A small network was shown many inputs. Here are its activations along a few directions, one row for each input.
Each table varies a few parts of the input and shows all the possible inputs, shuffled.
Descriptions start from the smaller parts, as in this example, which fits no table here: one of 2 separate values, together with either a single point or one of 11 places around a ring or (one of 6 places along a line, together with one of 8 places around a ring).
Shared parts are said once, and a part with two or three values counts as separate values.

Other details of the inputs shift rows strongly along two fixed directions, in all tables alike. That doesn't count.

A family of inputs:
R1: [11 -5  1 -8  9  9  0 -6 10  4 -2]
R2: [ 2  7  0 -2  8 11  2  2  2 -3 -9]
R3: [ -5  11  -5 -10  -2   5   1  -3  12 -13   0]
R4: [-23   3  -7  -5 -11 -12 -13 -27 -17   5  -5]
R5: [ 29   6  17  10   4  14  23  50  20 -15  21]
R6: [ 6  5  2 -2 13 10  1  1  2  2 -7]
R7: [ 9  8  3 -5  7 12 -1  3 -3  4  2]
R8: [11  2  3 -7  9 15  0  2 -3  7  1]
R9: [ -9  14   3 -21  -5   2 -16 -17   6   1 -15]
R10: [-12  -4  -1  -6 -10 -16 -17 -20  -6  10 -12]
R11: [ -8  16  -2  -6   2   9   4   2   5 -11  -6]
R12: [-10 -15   3   2 -10 -21 -16 -20 -10  13  -9]
R13: [ 7 -1  2 -5 14 13  2  1  3  5 -7]
R14: [  7 -20  10  12  -4 -13   4  12  -2   6  11]
R15: [-1 12 -5 -4  4  9  4  3  2 -6 -9]
R16: [-16 -34 -12  46 -23 -45  20  19 -12  -8  35]
R17: [ 2 15 -4 -7 -1 11  2  5 -3 -5  0]
R18: [ 6  2 -3 -6  3  7 -1 -3 10 -4 -4]
R19: [ 10 -11   1  16   1  -5  14  17   8  -6  18]
R20: [-15 -12  -6   7  -8 -16 -13 -21 -22  13  -2]
Description of these inputs: one of 4 separate values, together with one of 5 places along a line.
Question: Changing only the choice among 4 separate values turns R18 into R20. The same change can be made to R1. Which row results?
Answer: R8
Question: Start at R11 and move only the place on the line of 5, one step at a time. The first step leads to R15. Which rows follow, in order?
Answer: R2, R6, R13

A family of inputs:
R21: [  8  12   5  -7  -4   8  15  27  27 -22  18]
R22: [ 17  25  11   8  -4  24  29  61   4 -23  35]
R23: [-16  -3 -19   8   4  -7  -4 -24 -11  -3  -7]
R24: [  7  22   8 -17   0  14   5  17  33 -21 -11]
R25: [ -4  -9  -1  12 -21 -18  11  15  12 -14  17]
R26: [-20 -31  -6  35 -29 -51   5   5  -1  -8  25]
R27: [  8  41   5 -37   4  40 -12   1   3  -1 -20]
R28: [  8 -48  12  28   0 -24   6   9 -14  14  19]
R29: [-18 -20 -13  47  -7 -25  32  28 -11 -15  24]
R30: [ 37   0   8 -17  19  20  -4   6  12  17 -11]
R31: [ -3  11 -14  -3  12  17  14   3   2 -10   7]
R32: [ 30   2  14 -18  26  33  -8   1  15  16 -15]
R33: [ -6  26   0 -24   0  10 -26 -23 -12   6 -22]
R34: [-17   2 -20 -11   4   6 -10 -38 -11   7 -20]
R35: [-36  -3  -1  -4 -13 -28 -30 -42 -33  22 -25]
R36: [  4 -27  10  -1   9 -18 -23 -46 -14  35 -14]
Question: Describe the family of inputs behind these rows.
Answer: either one of 4 separate values or (one of 3 separate values, together with one of 4 places along a line)
Question: What sort of input is R29?
Answer: one of 3 separate values, together with one of 4 places along a line

A family of inputs:
R37: [-32  -3 -14  -8   6  -5 -20 -45 -30  19 -18]
R38: [ -7 -14 -13  43 -10 -15  29  42 -20  -9  35]
R39: [  2   7   7 -26 -10   6 -13  -7  12   2 -11]
R40: [  6  17   4 -11   2  11   1   7  26 -18 -12]
R41: [ 17  24   6 -14   6  20  -7  11  -1   4  -3]
R42: [  6 -41   1  20   0 -21  -2 -13 -14  18   9]
R43: [  4  -1  -4  38  -5  -3  45  56  10 -31  33]
R44: [  6  19   6 -19   8  18  -1   0  30 -18  -5]
R45: [ 14  16   9 -23  -3  11  -4  14  19  -4  -6]
R46: [ 14 -34   8  28  10 -11  18  20  -1   7  25]
R47: [ 29  -2   9  -5  24  23   5  10  17   8 -12]
R48: [  8  21  10 -11   7  18  -8   4  -2   5 -15]
R49: [34 -2  7 -9 22 22  2  9 15  6 -4]
R50: [  9  16   1 -17  -3  16  -1   2  25 -19  -4]
R51: [  6  13  15 -22   1  13  -1  11  20  -5  -2]
R52: [-15 -15   6  21  -8 -25  -5  -6 -25  13  17]
R53: [  2  19  -9 -15   2  18   4 -10   7 -10  -7]
R54: [-13  -3   0 -11  -8 -10 -30 -41 -27  23 -15]
R55: [-40 -27 -16  18 -11 -43  -9 -44 -26  12   4]
R56: [  2  13  -4 -17  -2   1 -13 -12  19  -7 -12]
R57: [-21 -11   5 -14 -14 -27 -28 -36  -8  19 -28]
R58: [-27 -13 -13  20  -4 -18  -2 -14 -32   9  -7]
R59: [  1  18  -9 -10   7  30   7   7  -6  -7  -3]
R60: [ -5 -16 -13  44 -16 -29  34  37  -7 -16  41]
Question: Changing only one part turns R47 into R49. The same change can be made to R43. Which row results?
Answer: R60
Question: Describe the family of inputs behind these rows.
Answer: one of 4 separate values, together with either a single point or one of 5 places around a ring
Question: Start at R60 and move only the place on the ring of 5, one step at a time. The first step leads to R38. Which rows follow, in order?
Answer: R41, R45, R56
Question: Which other rows does R52 become when the place on the ring of 5 takes its other values? List them by row number.
Answer: R37, R44, R51, R55

A family of inputs:
R61: [20 13  7 -3  5 18 16 32 13 -9  4]
R62: [-14  -9 -10  10   2 -10  -5 -19 -17  10  -9]
R63: [ -6  -9   4  -3  -5 -17 -18 -27  -8  15 -15]
R64: [-15  -8  -2   7  -1 -11  -8 -15 -18  12   0]
R65: [ 29  42   2 -52  24  55  -9  -7  26  -3 -27]
R66: [ 29  44   2 -52  25  54 -10  -6  25  -3 -25]
R67: [  7  -3   5  28  -2   5  30  46   1 -13  30]
R68: [-11 -12  -8   2   2 -16  -8 -21 -11  11  -8]
R69: [-14 -10  -8   2   3 -10  -9 -24 -15   8  -9]
R70: [ -8 -19  -2   4  -1 -19 -12 -18  -3   9  -8]
R71: [ -9  -9  -8  -3  -3  -7 -12 -28 -16  12  -5]
R72: [ -9  -8  -1  -4  -3 -16 -16 -21 -14  16 -12]
R73: [  8  -5   7  24  -1   4  30  45   2 -16  34]
R74: [-13  -4  -3   4  -2 -11 -14 -17 -21  14 -10]
R75: [ -7  -8   4  -2  -4 -18 -19 -24  -9  14 -12]
R76: [  8  -7   7  24  -3   4  32  44   3 -16  32]
R77: [ 25   6   6  -6   3  20  11  25  23 -11   9]
R78: [-11  -7  -9   6  -2 -10 -10 -18 -20  12   1]
R79: [  2 -14   8  19  -6 -14  11  14   3  -2  18]
R80: [ -5  28  -2   5 -16   8  22  41  16 -35  15]
R81: [-10  -8 -10   5  -4  -9  -9 -20 -19  13  -2]
R82: [ -8  28  -8   4  -9  11  24  33  19 -37  13]
R83: [  0 -13  -4  19  -1 -11  16  14  -1  -3  12]
R84: [ 11  -4   7  25  -4   2  28  48  -1 -16  29]
R85: [ -4 -11  -3  -1  -5 -15 -15 -28  -6  13  -5]
R86: [ 22  42   1 -49  30  60  -7 -11  23  -7 -36]
R87: [ -5 -11  -2   0  -4 -16 -16 -26  -8  12  -2]
R88: [-12 -11   0  -1  -1 -16 -10 -19 -11  14  -3]
R89: [ -9 -19   5   0  -5 -19 -14 -17  -3  12  -2]
R90: [ 14  -7   5  29   1  -3  28  43  12 -18  28]
R91: [ -9 -12   5   1  -2 -17 -14 -22  -6  12  -3]
R92: [ 19 -12   6  22  -6  -3  23  45  14 -15  34]
R93: [ -8 -20  -3   3  -3 -17 -11 -21  -1  10 -10]
R94: [-15  -9 -10  11   3 -11  -6 -16 -18   9  -6]
R95: [ 27  36  14 -55  23  53 -15  -8  36  -2 -34]
R96: [ 25  42   8 -46  22  56  -7   0  20  -6 -31]
R97: [  2 -14   1  22  -2 -13  13  13   3  -5  13]
R98: [ -6 -15   4  -2  -7 -19 -19 -19  -6  14 -11]
R99: [  4  12   1  -5   5  14  -2   3  -4   3 -10]
R100: [-10  -8  -8  -2  -2  -9 -13 -26 -17  11  -2]
R101: [  5   6   4 -13   7  11   0  -3   6   4  -6]
R102: [ -8  15  -9  20 -22  -5  30  43  11 -36  34]
R103: [ -5 -16   4  -3  -8 -18 -18 -21  -4  15 -14]
R104: [-26   9  -7  10 -22 -15  10  11   2 -21  15]
Question: Describe the family of inputs behind these rows.
Answer: one of 4 separate values, together with either a single point or (one of 2 separate values, together with one of 5 places along a line)
Question: Changing only the choice among 4 separate values turns R70 into R89. The same change can be made to R86. Which row results?
Answer: R76
Question: Which other rows does R63 become when the place on the line of 5 takes its other values? List them by row number.
Answer: R61, R96, R99, R103
Question: Which other rows does R69 become when the choice among 2 separate values takes its other values? List them by row number.
Answer: R86
Question: Which other rows does R72 become when the choice among 2 separate values takes its other values? List them by row number.
Answer: R61
Question: List by row number the other rows that have the choice among 4 separate values in common with R71.
Answer: R65, R66, R77, R78, R81, R85, R87, R92, R100, R102
